A small network was shown many inputs. Here are its activations along a few directions, one row for each input.
Each table varies a few parts of the input and shows all the possible inputs, shuffled.
A made-up example of a description, with smaller parts first: one of 2 separate values, together with either a single point or one of 11 places along a line or (one of 4 places along a line, together with one of 5 places around a ring).
Shared parts are said once, and a part with two or three values counts as separate values.
In the rows, zero is written as 128.

Other details of the inputs shift rows strongly along two fixed directions, in all tables alike. That doesn't count.

Table:
x1: [123 122 122 123 154 138 116 144 136 136 123 103]
x2: [119 129 114 114 152 140 113 139 141 121 134 106]
x3: [111 136 125 134 127 105 123 153 134 156 139 121]
x4: [195 124 129 190  62 131  20   9 129 108 149 115]
x5: [107 125 173 135  95 160 167 109 118  97  77 171]
x6: [122 127 126 124 155 128 114 145 126 139 116 102]
x7: [148 129 112 114 149  94 150 140 118 158 162 142]
x8: [179 122 112 103 136 109 145 151 103 124 137 129]
x9: [120 123 112 121 152 137 119 139 139 124 129 101]
x10: [155 115 113 104 175 117 141 134 104 138 144 121]
x11: [ 73 127 168 144 102 146 168 101 126 129 102 186]
x12: [109 135 110 131 124 116 129 147 148 142 152 121]
x13: [146 136 129 124 119 120 122 159 126 125 115 106]
x14: [144 132 115 122 117 129 127 154 140 109 128 107]
x15: [ 69 136 160 136 101 150 166  97 131 114 112 190]
Each input here is: one of 3 separate values, together with either a single point or one of 4 places along a line.
Question: The inputs of x4 and x15 match in every part but the choice among 3 separate values. If x13 is changed in the same way as x4 into x15, which row does it become?
Answer: x3
Question: Change only the choice among 3 separate values in x7. List by row number the other rows that result.
Answer: x8, x10
Question: Change only the place on the line of 4 in x6. List by row number the other rows that result.
Answer: x1, x2, x9

Table:
x16: [116 129 130 131 113 133 131 118 128 117 119 137]
x17: [130 124 130 124 126 130 138 111 116 119 121 142]
x18: [120 128 145 137 112 135 131 124 128 131 118 136]
x19: [124 135 111 119 130 117 129 158 137 133 143 109]
x20: [139 132 113 113 141 113 140 153 133 141 152 130]
x21: [124 129 132 128 128 120 142 109 118 132 129 149]
x22: [127 138 113 120 128 116 132 158 146 139 152 124]
x23: [138 125 113 113 147 115 131 156 123 129 133 113]
x24: [145 125 121 112 141 123 130 159 125 137 129 115]
x25: [130 125 144 131 127 126 137 117 119 140 122 147]
x26: [102 126 135 142 128 136 132 113 140 136 124 135]
x27: [122 133 134 130 113 135 132 118 130 109 116 133]
x28: [141 128 113 113 145 120 130 157 122 134 130 114]
x29: [143 129 117 113 147 118 131 155 125 121 129 108]
x30: [142 126 124 115 141 121 134 159 124 142 135 115]
x31: [105 122 135 141 125 143 131 115 136 129 122 130]
x32: [122 140 111 121 132 110 129 156 140 140 145 116]
x33: [125 131 113 120 134 117 123 162 136 127 132 107]
x34: [107 143 119 112 153 132 101 155 142 132 141 108]
x35: [179 127 106 175  98 110  34  70 131 149 165  87]
x36: [125 122 136 131 130 125 138 113 113 125 123 140]
x37: [113 124 136 137 125 149 128 116 138 115 112 125]
x38: [122 125 137 132 131 118 138 112 116 132 125 146]
x39: [136 129 110 112 143 115 138 152 124 134 144 116]
x40: [112 135 138 139 117 126 131 120 128 135 120 142]
x41: [108 120 132 138 125 146 128 116 137 123 115 129]
x42: [118 116 133 133 137 140 138 108 124 131 123 134]
x43: [137 123 113 116 154 132 128 149 135 128 131 101]
x44: [123 127 143 133 112 138 127 125 129 126 112 136]
x45: [110 133 141 118 148 142 117 107 120 123 125 142]
x46: [123 128 131 130 109 137 133 121 134 116 127 145]
x47: [109 132 138 139 118 120 131 118 129 130 123 141]
x48: [129 130 146 133 112 140 128 125 131 118 109 131]
x49: [191 128 105 166  93 117  39  71 143 130 168  93]
x50: [136 122 131 123 122 134 140 114 121 119 129 149]
x51: [118 129 135 135 115 135 127 122 125 122 112 135]
x52: [112 128 137 138 117 128 131 119 125 123 121 135]
x53: [125 128 137 132 130 123 138 114 115 136 122 147]
x54: [120 130 139 134 117 133 128 121 128 109 111 130]
x55: [133 123 133 127 122 132 143 114 120 124 135 150]
x56: [132 119 109 116 154 129 129 150 134 136 134 105]
x57: [115 120 133 134 139 133 138 107 128 138 125 140]
x58: [136 128 134 124 127 132 138 112 118 111 118 137]
x59: [120 129 134 133 109 135 137 119 133 122 134 145]
x60: [150 130 114 109 139 125 136 155 132 121 141 118]
x61: [142 125 145 126 125 137 134 119 118 120 110 136]
x62: [134 137 118 120 132 126 123 163 136 124 125 104]
x63: [137 127 138 128 129 135 134 116 115 116 111 136]
x64: [128 124 137 131 128 130 138 115 112 129 120 141]
x65: [126 136 125 123 131 117 128 163 140 147 136 116]
Question: The inputs of x36 and x52 match in every part but one. If x53 is changed in the same way as x36 into x52, which row does it become?
Answer: x40
Question: The inputs of x47 and x38 match in every part but one. If x26 is changed in the same way as x47 into x38, which row does it become?
Answer: x57
Question: What do these inputs look like to the network?
Answer: one of 2 separate values, together with either a single point or (one of 4 places along a line, together with either a single point or one of 5 places along a line)
Question: Change only the place on the line of 5 in x54. List by row number the other rows that result.
Answer: x27, x48, x49, x62
Question: Change only the place on the line of 4 in x60. List by row number the other rows that result.
Answer: x20, x50, x55
Question: Change only the choice among 2 separate values in x27. List by row number the other rows that result.
Answer: x58
Question: Change only the place on the line of 4 in x53. List by row number the other rows that result.
Answer: x28, x63, x64

Table:
x66: [ 69 133 161  85 130 170 229 192 131  78  66 169]
x67: [114 135 121 118 133 129 132 125 135 123 145 141]
x68: [116 122 151 113 127 149 175 104 107  95 104 176]
x69: [116 126 177 159  66 143 152  53 107  99  94 199]
x70: [148 140  81 128 140  97  74 202 166 168 169  44]
x71: [ 87 127 176 141  94 157 167 120 123 107  70 168]
x72: [113 132 163 129  96 141 170 127 114 102  85 166]
x73: [129 137  98 127 149 116  86 138 149 146 168  94]
x74: [139 132 114 114 150 131 100 158 136 123 127  87]
x75: [ 30 135 157  97 139 166 225 182 146 104  88 176]
x76: [142 126 148 191  61 122  80  14 123 133 141 166]
x77: [155 139  86  99 141 112 123 197 150 120 161  82]
x78: [222 115 104 157 119  98  54  78 110 151 162  87]
x79: [131 136  92 109 168  93 125 191 137 172 170  94]
x80: [182 124  81  91 175 111 117 191 131 133 154  67]
x81: [124 125 150 196  66 132  75  25 134 141 136 153]
x82: [173 121 131 178  67 140  60  25 131 106 144 132]
x83: [ 73 126 157 136 117 167 149 117 141 107  90 146]
x84: [ 78 132 148  97 145 158 186 186 134  96  78 136]
x85: [187 128  99 125 130  92 100 139 120 148 167 102]
x86: [152 124 119 108 146 133 131 140 117 110 122 115]
x87: [127 129 122 147 103 132 103  83 139 119 146 137]
x88: [132 142  91 116 152  98  99 212 156 163 155  59]
x89: [ 77 119 144  93 178 153 195 167 121 120  92 145]
x90: [186 124  83 111 172  90  92 190 129 167 161  54]
x91: [174 136 104 133 106 108  93 163 143 135 148  82]
x92: [122 118 134 131 152 122 135 127 116 153 121 125]
x93: [ 80 125 189 163  97 152 139  51 108 122  79 189]
x94: [170 114 123 133 127 131 117  76 112 116 139 137]
x95: [169 129 144 155  92 120  88  77 110 125 124 134]
x96: [105 112 178 148 115 171 141  47  99  93  71 177]
x97: [146 146  83 102 151  83 117 204 146 165 183  92]
x98: [ 97 117 145  88 173 155 198 172 114 107  82 144]
x99: [125 120 152 176 103 150  63  20 122 120 117 138]
x100: [139 139  74 105 143 110 111 200 167 140 180  75]
x101: [160 121  87 113 160 110 113 137 134 146 172 102]
x102: [162 129  79 101 167  83 130 191 134 171 183  94]
x103: [123 120 149 182  92 152  63  23 131 116 114 131]
x104: [142 132 120 116 123 136 125 149 135 102 119 110]
x105: [128 121 140 154 129 123 100  87 114 151 123 126]
x106: [ 98 118 177 160  87 178 130  56 124  87  72 166]
x107: [158 115 128 171 101 131  69   8 115 128 154 149]
x108: [154 136 105 108 136 119 118 151 134 117 151 110]
x109: [ 74 139 141 105 118 131 206 187 140 124 116 169]
x110: [115 130 118 148 120 133  95 101 148 131 146 117]
x111: [ 30 142 170  93 147 142 239 185 123 125  86 199]
x112: [137 127  94 125 160 115  94 132 138 150 169  95]
x113: [ 99 138 129 140 118 118 132 136 141 146 137 135]
x114: [114 122 121 119 161 137 119 136 129 133 124 108]
x115: [ 80 129 170  80 146 145 248 189  98 102  65 189]
x116: [138 124 131 122 144 119 129 149 113 139 115 115]
x117: [158 121 127 118 133 112 154 130 108 135 136 144]
x118: [157 128 133 137 113 139  95  88 120 104 121 124]
x119: [ 71 140 168  80 133 139 247 193 111 102  82 200]
x120: [136 125  84 101 185 113 124 177 142 154 169  86]
x121: [155 141  96 105 158  97 101 214 140 155 148  64]
x122: [156 123  98 137 153  95  98 129 129 175 173 100]
x123: [164 124 148 184  51 128  83  31 122 118 134 156]
x124: [162 119 136 179  89 112  76  14 107 148 155 159]
x125: [ 82 136 154 104 132 140 192 194 127 114  79 145]
Question: What do these inputs look like to the network?
Answer: one of 2 separate values, together with one of 5 places along a line, together with one of 6 places around a ring
Question: The inputs of x90 and x122 match in every part but the place on the ring of 6. If x84 is changed in the same way as x90 into x122, which row does it become?
Answer: x110
Question: The inputs of x87 and x103 match in every part but the place on the ring of 6. If x97 is changed in the same way as x87 into x103, which row does it become?
Answer: x93
Question: Change only the choice among 2 separate values in x72. List by row number the other rows that result.
Answer: x104
Question: Start at x118 and move only the place on the ring of 6, one step at a time. The first step leads to x108. Which rows follow, in order?
Answer: x67, x73, x99, x74
Question: Change only the choice among 2 separate values in x91. List by row number the other rows that result.
Answer: x66
